A small network was shown many inputs. Here are its activations along a few directions, one row for each input.
Each table varies a few parts of the input and shows all the possible inputs, shuffled.
A made-up example of a description, with smaller parts first: one of 8 places around a ring, together with either a single point or one of 11 places around a ring or (one of 3 separate values, together with one of 4 places along a line).
Shared parts are said once, and a part with two or three values counts as separate values.
(in the rows, 128 means zero)

Other details of the inputs shift rows strongly along two fixed directions, in all tables alike. That doesn't count.

Table:
r1: [120 165 103  97 169 122 130 145 161 129 110]
r2: [149 163 172 107 189 124 127 148 121 151 107]
r3: [151  68 131 187  70 121 136 132 110 104 159]
r4: [115 110 154  72  85 133 116  96 123 109 131]
r5: [143 163 203 127 187 133 152 136  91  96 149]
r6: [126 194 118 117 143 120 132 106 117 126  91]
r7: [ 75  41  53 120  85 141 101 113  91 132 144]
r8: [149  45 148 190  89 147 122 136 141 147 141]
r9: [122 146 103 145 112 126 127  98 132 134  93]
r10: [136 153 221 125 199 132 140 132 107 134 123]
r11: [108  15 187 204  99 154 152 151 129 115 168]
r12: [127 183  98 109 145  95 129 129 133  90 125]
r13: [106 155  37 137  85 111 125 109 152  97 102]
r14: [153 165 168 105 187 134 128 146 130 146 120]
r15: [120 164 192  39 137 129 111 102 111 110 126]
r16: [124 138  34 126 101 122 114 109 189 143  99]
r17: [109 141 214  44 155 135 130 120 109  98 149]
r18: [126  36 176 208  84 151 153 153  99  96 178]
r19: [146 168 209 130 183 136 142 138  86 100 143]
r20: [ 81 117  16  75 112 132  92  91 104 142 119]
r21: [122 146 208 120 202 142 153 141 126 120 149]
r22: [147 155  97 142  99  97 115 117 116 118 110]
r23: [107 119 161  66 203 145 116 118  52 136 155]
r24: [126 142  38 123  73  69 125 125 160 119 126]
r25: [116 173 115 109 161 127 126 118 165 135 121]
r26: [119 127  79 120 129 128 127 150 161 137 115]
r27: [141 182 150 108 172 108 138 140 115  96 147]
r28: [124 141  24 118  96 126 117 130 177 152 101]
r29: [154 147  92 123  98  77 134 123 134 131 139]
r30: [117 179 162 112 179 135 156 130 118 106 133]
r31: [153 146 205 113 200 133 134 167 104 154 126]
r32: [120 114 122 134 133 146 131 179 140 131 140]
r33: [124   6 181 200 108 149 142 165 138 121 168]
r34: [141 153 219 125 194 140 131 135 123 138 144]
r35: [150  17 180 194  99 157 143 163 122 142 164]
r36: [111 175 143  37 117 113 100  88 122 120  96]
r37: [134  17 174 192 101 158 144 174 129 136 172]
r38: [135 187 170 117 171 137 143 119 106 115 121]
r39: [136 148 192 110 197 153 144 190 116 135 158]
r40: [140 154 218 124 195 143 141 129 115 129 137]
r41: [139 143  26 119  92 125 115 118 171 158  92]
r42: [ 97 156  82  57 168 123  87  94  72 154 108]
r43: [101 145  89 136 113 125 143 118 142 103 113]
r44: [125  75  94 188  52 143 143 108 129 118 129]
r45: [134 196 114 120 142 111 123 111 112 114  96]
r46: [143 185 106 103 150 128 111 153 130 159  96]
r47: [139 159  27 124  78 134 101 134 161 161  90]
r48: [123 152  49 139  84 113  98  91 171 158  78]
r49: [138  66  85 172  42  91 137 140 139 127 163]
r50: [102 157  81  53 166 131  90  93  77 148 117]
r51: [124 149  43 133  89 123 110  88 181 147  97]
r52: [130 130 144 153 126 144 135 109 125 125 122]
r53: [147 137  90 126 117 133 116 136 148 158 107]
r54: [134 155 211 125 199 144 158 124 106 115 143]
r55: [158 185 107 103 124  73 125 124 128 135 128]
r56: [137 144  42 134  91 111 100 100 173 160  73]
r57: [152 157  95 139  99 106 116 115 123 112 122]
r58: [145 121 125 135 126 149 131 163 130 148 136]
r59: [ 95  16 188 126  52 145 129 131 115  93 164]
r60: [107  44 146 188  92 142 133 142 153 125 156]
r61: [151  70  95 181  32  81 123 133 121 144 140]
r62: [111 181 113 111 160 132 142 110 144 117 114]
r63: [106 169 167 113 192 130 153 128 129 103 127]
r64: [130  52 148 190  87 150 141 120 135 132 145]
r65: [150  16 184 199 103 153 140 148 130 138 164]
Each input here is: one of 5 places along a line, together with either one of 2 separate values or one of 11 places along a line.
Changing only the place on the line of 5 turns r34 into r51. The same change can be made to r57. Which row results?
Answer: r3
Changing only the place on the line of 5 turns r8 into r33. The same change can be made to r53. Which row results?
Answer: r26
Which other rows agree with r22 in the place on the line of 5? List them by row number.
Answer: r2, r6, r9, r10, r31, r36, r42, r45, r46, r48, r56, r61
Which other rows does r23 become when the place on the line of 5 takes its other values? List them by row number.
Answer: r7, r20, r42, r50
Which other rows does r28 become when the place on the line of 11 takes its other values? List them by row number.
Answer: r16, r18, r21, r25, r27, r30, r37, r39, r49, r62

Table:
r66: [136 109 147 172 129 137 144 144 129 122 138]
r67: [119 216 159  51 218 127 130 125 114 117 122]
r68: [119  89 120 144  93 138 120 125 116 135 127]
r69: [128  35 204 164 115 152 138 155  88 119 175]
r70: [117  93 160 132 130 144 134 136 109 118 151]
r71: [133 147 174  92 175 124 126 135  98 125 141]
r72: [112  96  92 133  93 129 122 113 132 125 133]
r73: [132 180  65 103  93 104 110  94 155 128  95]
r74: [126 119 134 138  97 133 128 117 140 118 126]
r75: [123 102  67 133  70 121 107 108 132 139 112]
r76: [131 125 119 158 123 127 138 143 143 122 127]
r77: [134 123  53 155  73 108 120 128 159 137 110]
r78: [119  70 183 145 132 141 141 140 101 118 170]
r79: [142 210 183  90 221 115 143 157 125 120 127]
r80: [122 234 133  44 210 114 129 120 116 118 117]
r81: [127 206 179  56 222 123 134 133 101 117 132]
r82: [116 102 151 138 126 142 129 129 112 129 132]
r83: [125 228 134  45 207 117 119 117 118 125 106]
r84: [126 117  64 165  85 115 127 123 163 130 114]
r85: [117 184  16  93  94 103  99  87 149 145  75]
r86: [118 214 161  55 217 126 135 127 112 114 129]
r87: [112  85 103 150  87 132 120 112 129 137 122]
r88: [110 163  50  97 105 125 107  98 149 134  88]
r89: [142  49 182 197 108 158 146 152 120 130 158]
r90: [140 139 176 124 171 131 141 148 137 135 136]
r91: [143  45 198 191 113 159 147 160 120 132 163]
r92: [118 101 141 122 131 132 126 124 119 125 141]
r93: [118 152 147  99 166 128 124 119 118 132 120]
r94: [137 111  99 174  96 127 133 134 139 127 125]
r95: [118 130  38 117  73 112 112 102 138 132 115]
r96: [135 153 152 117 166 121 137 145 145 133 128]
r97: [126 120 110 113 117 121 117 120 117 130 130]
r98: [143 157 215 111 179 117 147 140  99 108 146]
r99: [149  76 198 180 133 151 146 156 111 129 159]
r100: [124  44 162 167  89 148 128 140 102 129 151]
r101: [139 115 143 146 124 128 135 153 139 133 135]
r102: [130 154  66 123 106 125 121 122 171 142  99]
r103: [137 149 174 120 173 131 141 156 136 128 134]
r104: [122 168  72 108  98 111 114  90 165 126  96]
r105: [141 152  78 124 108 115 119 126 158 146 108]
r106: [119  92 108 135  91 135 122 124 120 126 137]
r107: [127 119  81 141  60 122 116 106 151 124 112]
r108: [143 192 172 104 209 129 140 131 132 131 123]
r109: [122 166  66  90 119 109 114 106 131 129 111]
r110: [147 153 219 117 209 138 148 152 121 131 145]
r111: [119 207 159  54 219 118 131 120 116 120 126]
r112: [109 175  22  88 102 111 100  84 162 139  79]
r113: [150  58 159 194  94 142 137 146 120 137 154]
r114: [130  83 207 160 122 141 151 144 109 104 157]
r115: [110 147  78 103 116 129 120 111 136 122 116]
r116: [118 121 107 129 108 130 119 118 121 135 115]
r117: [114  89  97 141  83 140 116 118 132 130 121]
r118: [149  89 192 182 140 132 148 159 104 123 161]
r119: [129 187 192  70 213 129 129 136  99 123 129]
r120: [147 198 183 112 211 127 145 142 116 124 128]
r121: [111 160  48  93 109 116 106  92 152 134  95]
r122: [118  42 160 165  91 153 129 139 109 123 155]
r123: [121  32 185 166 106 147 133 141 103 124 168]
r124: [125 114  63 158  82 115 125 127 168 134 112]
r125: [148  65 156 201  97 137 141 146 116 132 154]
r126: [120 175  46  84 113 106 109  99 139 133 102]
r127: [140 151 195 139 195 128 151 148 117 120 144]
r128: [110 167  46  90 108 122 106  99 151 130  94]
r129: [118 208 152  64 204 128 125 121 116 128 107]
r130: [149  44 202 192 111 155 146 164 114 134 166]
r131: [135 145 101 147 122 117 132 138 144 125 119]
r132: [120 118  40 126  64 117 103  99 141 142  99]
r133: [147 158 194 132 193 118 146 161 110 120 147]
r134: [119 162  46 101  98 111 103  97 139 144  90]
r135: [132 153  71 148 113 121 128 109 158 136 105]
r136: [132 110  80 176  84 137 131 120 151 132 116]
r137: [148  53 200 182 116 136 144 172 114 132 169]
r138: [123 183 187  72 215 127 130 127 108 125 126]
r139: [136 108  76 153  74 128 122 131 161 143 114]
r140: [121  24 198 171 106 158 139 152  95 117 174]
r141: [120 121  47 120  73 116 108 104 136 135 115]
r142: [123 127 209 104 191 136 139 140  97 118 159]
r143: [127 217 156  49 213 120 124 125 111 122 117]
r144: [133 117 159 141 113 125 141 130 120 110 136]
r145: [130  44 159 163  90 139 125 139  99 129 159]
r146: [142 114  63 156  70 123 117 119 158 149 111]
r147: [118 128  55 139  61 110 123  92 163 121 101]
r148: [115 115  62 125  79 126 116 111 134 127 120]
r149: [132  61 153 188  98 139 142 161 134 124 151]
Changing only one part turns r99 into r108. The same change can be made to r80. Which row results?
Answer: r78
What do these inputs look like to the network?
Answer: one of 4 places along a line, together with either one of 2 separate values or one of 8 places around a ring or one of 11 places along a line
Which other rows does r105 become when the place on the ring of 8 takes its other values? List them by row number.
Answer: r77, r113, r118, r125, r133, r137, r146
Which other rows does r107 become when the choice among 2 separate values takes its other values? List them by row number.
Answer: r144
Start at r125 and move only the place on the line of 4, one step at a time. The first step leads to r120. Which rows follow, in order?
Answer: r136, r135

Table:
r150: [120  75  29 156  23 122  97  83 139 142 109]
r151: [109 143 101  89 124 122 119 124 134 115 122]
r152: [136 162 129 116 140 124 133 123 156 127 114]
r153: [112 107  73 139  62 120 109  86 136 122 107]
r154: [135 109 193 157 158 137 151 153 106 111 159]
r155: [113 177 102  82 138 112 118  96 131 118 103]
r156: [139  66 194 177 149 138 148 163 100 128 166]
r157: [142  61 191 187  95 146 146 154 111 114 162]
r158: [141 162 102 124 120 118 123 131 133 135 111]
r159: [137 213 132  90 203 112 132 137 119 129 115]
r160: [143  12 182 215  56 154 145 154 123 121 165]
r161: [138 108  52 156  51 121 114 121 157 146 101]
r162: [144  30 174 196  83 143 137 158 124 140 155]
r163: [129 125  60 143  90 116 115 118 166 149 104]
r164: [115  93  36 123  57 125 101 117 143 135 120]
r165: [129 203 140  57 194 114 120 110 108 131 116]
r166: [137 113 211 144 169 138 149 149 128 123 156]
r167: [118 108 216 118 166 136 146 140  90 113 160]
r168: [117 113  51 120  75 121 110 102 132 141 116]
r169: [118 120  70 109  93 123 110 113 129 137 122]
r170: [132 141 176 131 176 129 144 139 134 123 144]
r171: [126 150  55 130 112 111 114 116 163 147 102]
r172: [107 209 140  68 204 149 127 117 135 127 101]
r173: [113 202 141  57 186 116 127 119 120 115 118]
r174: [144 109 192 155 150 135 141 161  96 125 155]
r175: [137 108 209 151 180 137 158 154 108 112 164]
r176: [118 152 121  98 166 152 119 125 127 141 107]
r177: [134 213 114  97 165 115 133 122 136 115 109]
What do these inputs look like to the network?
Answer: one of 2 separate values, together with either a single point or one of 5 places along a line or one of 8 places around a ring
Changing only the choice among 2 separate values turns r174 into r177. The same change can be made to r171. Which row results?
Answer: r170
Which other rows does r161 become when the choice among 2 separate values takes its other values? List them by row number.
Answer: r160
Start at r164 and move only the place on the line of 5, one step at a time. The first step leads to r169. Which rows follow, in order?
Answer: r168, r165, r150

Table:
r178: [138  73  99 207  84 136 140 142 137 131 137]
r179: [147  73 134 194  58 120 135 132 156 130 139]
r180: [107 121 124 130 131 141 129 122 140 119 130]
r181: [126 124  60 123  63 111 108  99 133 134 106]
r182: [106 175  98  93 145 107 130 110 127 108 116]
r183: [125 196  68  80 163 108 113 126 141 130 109]
r184: [120  72 125 157  74 143 118 109 130 123 126]
r185: [134 198  78  75 160 114 111 124 136 137 105]
r186: [128 208 105  65 161 103 118  87 127 126  98]
r187: [121  67 113 158  60 134 127 116 116 119 134]
r188: [118 191  90  82 149 123 112  87 156 141  93]
r189: [127 172 193  90 215 117 141 154  91 115 160]
r190: [128 203 104  69 150 105 116 108 119 126 102]
r191: [143 201 111 112 130 105 129 124 166 123 100]
r192: [126 185 100  82 137 110 120 110 119 125 110]
r193: [123 120 137 124 130 140 124 129 138 145 118]
r194: [124 129 223 113 188 147 144 137  97 105 153]
r195: [125 139  71 114 117 130 117 125 149 145 109]
r196: [140  89 142 179  93 122 150 145 151 109 146]
r197: [120  83 137 149  89 145 122 116 124 120 127]
r198: [138 114 234 118 203 147 146 169  96 133 158]
r199: [135 128  94 119 117 124 114 134 129 138 120]
r200: [154 145 217 153 198 138 153 163 101 129 145]
r201: [104  99 100 144  95 133 124 114 137 110 125]
r202: [146 135 151 152 107 117 136 137 153 123 126]
r203: [125 156 178  97 194 144 141 143 122 131 134]
r204: [118  80 145 153  96 152 125 123 131 131 132]
r205: [137  79 128 149 100 132 117 145 117 139 136]
r206: [110 132  56 124  81 108 117 110 133 122 119]
r207: [110  67 100 163  68 120 130 128 116 118 151]
r208: [146 113 200 174 185 139 162 164 105 119 161]
r209: [146 132 138 152 107 121 142 138 154 117 132]
r210: [112 125  65 128  81 139 114  99 158 134 102]
r211: [103  72 112 162  87 136 131 120 132 106 139]
r212: [122  68 104 159  59 127 127 122 112 124 145]
r213: [133 194  76  78 135 102 105 108 133 139  98]
r214: [141 131 107 114 131 115 111 125 128 145 121]
r215: [125  67 176 154 103 141 139 134  95 112 158]
r216: [119 124  91 125 130 130 125 136 143 136 124]
r217: [126  65 162 162 113 132 133 155  98 122 172]
r218: [137 134 113 150 112 112 149 133 162 108 130]
r219: [133 132  99 118 105 117 112 124 119 137 121]
r220: [121 128 171 118 150 144 132 124 114 111 137]
r221: [124 200 112  71 153 112 120 101 122 119  98]
r222: [125  77 155 150 103 140 124 110 121 125 138]
r223: [125 135 136 112 148 132 124 121 140 149 118]
r224: [125 123  97 126 132 120 124 140 129 127 138]
r225: [154  95 209 185 163 146 156 164 101 127 162]
r226: [121 139 127 113 145 144 129 131 138 138 122]
r227: [128  90 107 142  99 136 119 136 137 148 120]
r228: [128  99 217 132 168 154 140 156 109 136 147]
r229: [133  61 128 163  76 133 123 140 107 133 151]
r230: [125 149  40 112  86 111 110 109 138 136 111]
r231: [124 131  97 119  97 120 122 115 117 125 128]
r232: [111 122  86 129  97 142 122 105 151 128 116]
r233: [140 120 126 121 128 124 113 137 122 140 125]
r234: [154 135 248 143 178 129 160 167 119 109 159]
r235: [107  85  83 152  94 140 130 130 152 131 129]
r236: [156 131 230 161 199 144 156 168  96 126 158]
r237: [122 189 155  81 182 135 123 111 134 130 110]
r238: [129 120 239 115 187 137 152 145  77 104 165]
r239: [143 147  64 164 101 113 118 112 154 152  97]
r240: [144 142 104 165 116 125 127 132 139 142 107]
r241: [132 187 100  79 143 101 115  96 122 134 109]
r242: [135 165 204  87 226 138 143 157 107 131 145]
r243: [131 132  94 120 107 121 117 125 120 133 131]
r244: [145 200 119 108 148 107 141 126 163 116 111]
r245: [134  70 106 156  87 135 122 142 122 135 145]
r246: [114 124 165 121 148 123 140 131 103 105 145]
r247: [151  75 182 203 118 140 140 156 113 138 146]
r248: [129 124 106 120 121 128 116 128 141 149 110]
r249: [125 119 172 122 157 148 137 144 123 136 135]
r250: [104 176  99  95 160 128 127 112 150 116 113]
r251: [136  70 104 156  71 120 113 120 118 143 140]
r252: [118 199 112  75 160 126 120 101 136 118  98]
r253: [116 124 131 126 126 148 127 118 136 126 128]
r254: [111 129 105 123 137 137 129 132 146 132 122]
r255: [117 175  89  91 171 120 128 131 146 132 115]
r256: [136 177 147  81 194 119 123 128 131 150 115]
r257: [124  65 117 158  58 131 122 110 118 123 131]
Changing only one part turns r218 into r244. The same change can be made to r182. Which row results?
Answer: r238
Changing only one part turns r200 into r225. The same change can be made to r249. Which row results?
Answer: r203
Changing only one part turns r257 into r186. The same change can be made to r202. Which row results?
Answer: r179
What do these inputs look like to the network?
Answer: one of 8 places along a line, together with either one of 2 separate values or one of 8 places around a ring
Which other rows does r191 become when the choice among 2 separate values takes its other values? List them by row number.
Answer: r240
Which other rows does r199 become when the place on the line of 8 takes its other values? List them by row number.
Answer: r183, r185, r205, r214, r224, r233, r245
Which other rows agree with r253 in the place on the line of 8? List them by row number.
Answer: r185, r195, r209, r215, r220, r226, r231, r236, r243
Which other rows does r196 become when the choice among 2 separate values takes its other values? List them by row number.
Answer: r178
Start at r205 and move only the place on the ring of 8, one step at a time. The first step leads to r227. Which rows follow, in order?
Answer: r228, r204, r197, r221, r190, r219
